Each row below holds a small network's activations on one input, seen along a few directions.
In each table, some parts of the input vary, and every possible input appears once, in random order.
Descriptions start from the smaller parts, as in this example, which fits no table here: one of 2 separate values, together with either a single point or one of 9 places along a line or (one of 5 places around a ring, together with one of 6 places along a line).
Shared parts are said once, and a part with two or three values counts as separate values.

Other details of the inputs shift rows strongly along two fixed directions, in all tables alike. That doesn't count.

Table:
row 1: [-1.22 -6.35 -3.92  1.63  1.57  1.73  0.64 -1.05  1.10 -0.01  4.29 -3.78]
row 2: [-1.31 -0.64 -0.94  0.54 -0.11  0.57  0.98 -0.52  0.41  1.01  0.60  0.65]
row 3: [-0.63  1.09  0.61 -1.71 -0.43 -0.68 -1.93 -3.36 -2.05 -0.57 -1.69  0.32]
row 4: [-0.30 -4.88 -0.06 -1.24  3.76 -1.54 -1.10 -3.28 -1.83  0.01 -2.31 -2.02]
row 5: [-0.66  3.65  0.51  1.44 -2.68  1.09  1.39  3.07  1.45  0.64  1.39  2.12]
row 6: [ 0.94  0.52  2.16 -1.25  0.67 -1.12 -2.88 -0.25 -2.51 -1.49 -2.08 -1.01]
row 7: [ 0.86 -0.37 -0.74 -0.04  1.06  0.12 -0.31  1.97  0.12 -0.48  1.55 -0.49]
row 8: [-0.93 -0.20 -1.55  0.00 -0.30  0.49  0.84 -0.95  0.38  0.65  1.11  0.51]
row 9: [-0.83  0.66  1.46 -1.25 -0.60 -0.55 -1.66 -3.11 -2.23 -0.41 -2.52  0.06]
row 10: [-0.93  0.84  1.85 -0.85 -0.57 -0.33 -2.51 -1.87 -2.84 -1.06 -1.62 -0.77]
row 11: [ 1.37  3.16  0.18  0.82 -1.24 -0.10  2.95  2.56  2.92  1.19 -0.27  2.88]
row 12: [-1.06 -0.02 -1.08  0.26 -0.23  0.78 -0.07  0.32 -0.22 -0.05  1.93 -0.28]
row 13: [ 0.26  0.65  1.87 -1.45  1.75 -1.26 -2.83  0.37 -2.89 -0.94 -1.61  0.04]
row 14: [ 0.72  0.88  0.68 -2.36  1.71 -1.84 -1.12 -2.18 -1.72 -0.39 -2.31  0.99]
row 15: [ 2.23  3.49  0.31  1.00 -2.20  0.72  1.07  3.92  2.47 -0.42  1.58  1.10]
row 16: [-1.38 -0.86  0.20  1.12 -0.62  0.80  0.16  0.73  0.03  0.26  0.71 -0.72]
row 17: [ 1.23  0.76  0.82 -2.12  0.98 -1.78 -1.35 -2.65 -1.22 -0.77 -2.55  0.40]
row 18: [-1.88 -8.14 -4.39  2.88  1.72  2.27  3.28 -0.39  3.06  1.79  3.75 -3.22]
row 19: [ 1.47  2.76  1.47  1.59 -1.92  0.62  1.52  4.74  2.24  0.43  0.74  1.24]
row 20: [ 2.06  2.98  0.56  1.00 -2.34  0.02  2.94  1.94  3.31  0.60 -0.69  1.94]
Each input here is: one of 4 places along a line, together with one of 5 places around a ring.
Q: The inputs of row 18 and row 19 match in every part but the place on the line of 4. If row 9 is changed in the same way as row 18 into row 19, which row does it become?
A: row 6
Q: Which other rows does row 5 become when the place on the ring of 5 takes its other values? List them by row number.
A: row 1, row 10, row 12, row 16
Q: A walk changes only the place on the ring of 5. It starts at row 4 and steps to row 11. List the rest of the walk in order.
A: row 14, row 17, row 20

Table:
row 21: [ 0.60  7.11  1.03 -1.39 -3.37 -0.55  1.10 -0.27  0.76  0.50 -1.74  4.67]
row 22: [-0.06  6.91  2.40 -0.46 -2.69 -0.06  0.06  2.54 -0.63  0.49 -1.03  4.18]
row 23: [-1.00 -4.01 -0.14 -3.74  4.60 -3.09 -3.33 -7.14 -4.65 -1.00 -3.79 -1.42]
row 24: [ 0.99 -4.70 -3.15  3.70 -0.49  2.72  3.40  4.29  4.90  0.47  5.69 -3.50]
row 25: [-2.25 -5.33 -2.15 -1.53  2.58 -0.43 -1.74 -6.60 -2.28 -0.25 -0.58 -2.68]
row 26: [ 2.51  6.81  2.95 -0.66 -1.80 -0.93 -0.66  4.11  0.22 -1.23 -0.91  2.69]
row 27: [-0.85  7.00  3.29 -0.05 -3.81  0.14 -0.54  1.58 -0.67  0.13 -1.61  3.54]
row 28: [ 1.09  7.33  3.06 -0.33 -3.77  0.01 -1.80  2.74 -0.57 -1.38 -0.61  2.28]
row 29: [-0.01 -3.93 -4.27  3.70 -1.56  2.41  5.72  0.56  5.55  1.92  3.57 -1.21]
row 30: [-0.37 -9.51 -4.73  1.49  3.24  0.74  2.70 -3.09  2.57  1.51  2.16 -3.53]
row 31: [-0.10 -4.19 -2.68  3.68  0.21  2.13  4.22  3.54  4.52  2.00  3.24 -0.97]
row 32: [ 1.85 -3.66 -2.57  3.06  0.38  1.90  2.69  4.50  4.38  0.48  4.08 -2.31]
row 33: [-1.79 -3.12  2.32 -3.92  5.52 -3.16 -5.78 -5.20 -7.21 -1.26 -4.48 -1.79]
row 34: [-0.46 -2.71  1.37 -4.25  4.81 -2.09 -6.83 -4.15 -7.08 -2.70 -1.83 -2.67]
row 35: [-0.16  6.01  3.29  0.70 -3.84  0.27  0.80  2.59  0.20  0.32 -2.16  2.74]
Q: The inputs of row 24 and row 26 match in every part but one. If row 29 is changed in the same way as row 24 into row 26, which row does it become?
A: row 23
Q: Describe the family of inputs behind these rows.
A: one of 3 separate values, together with one of 5 places around a ring
Q: Which other rows does row 21 become when the choice among 3 separate values takes its other values? List them by row number.
A: row 22, row 34
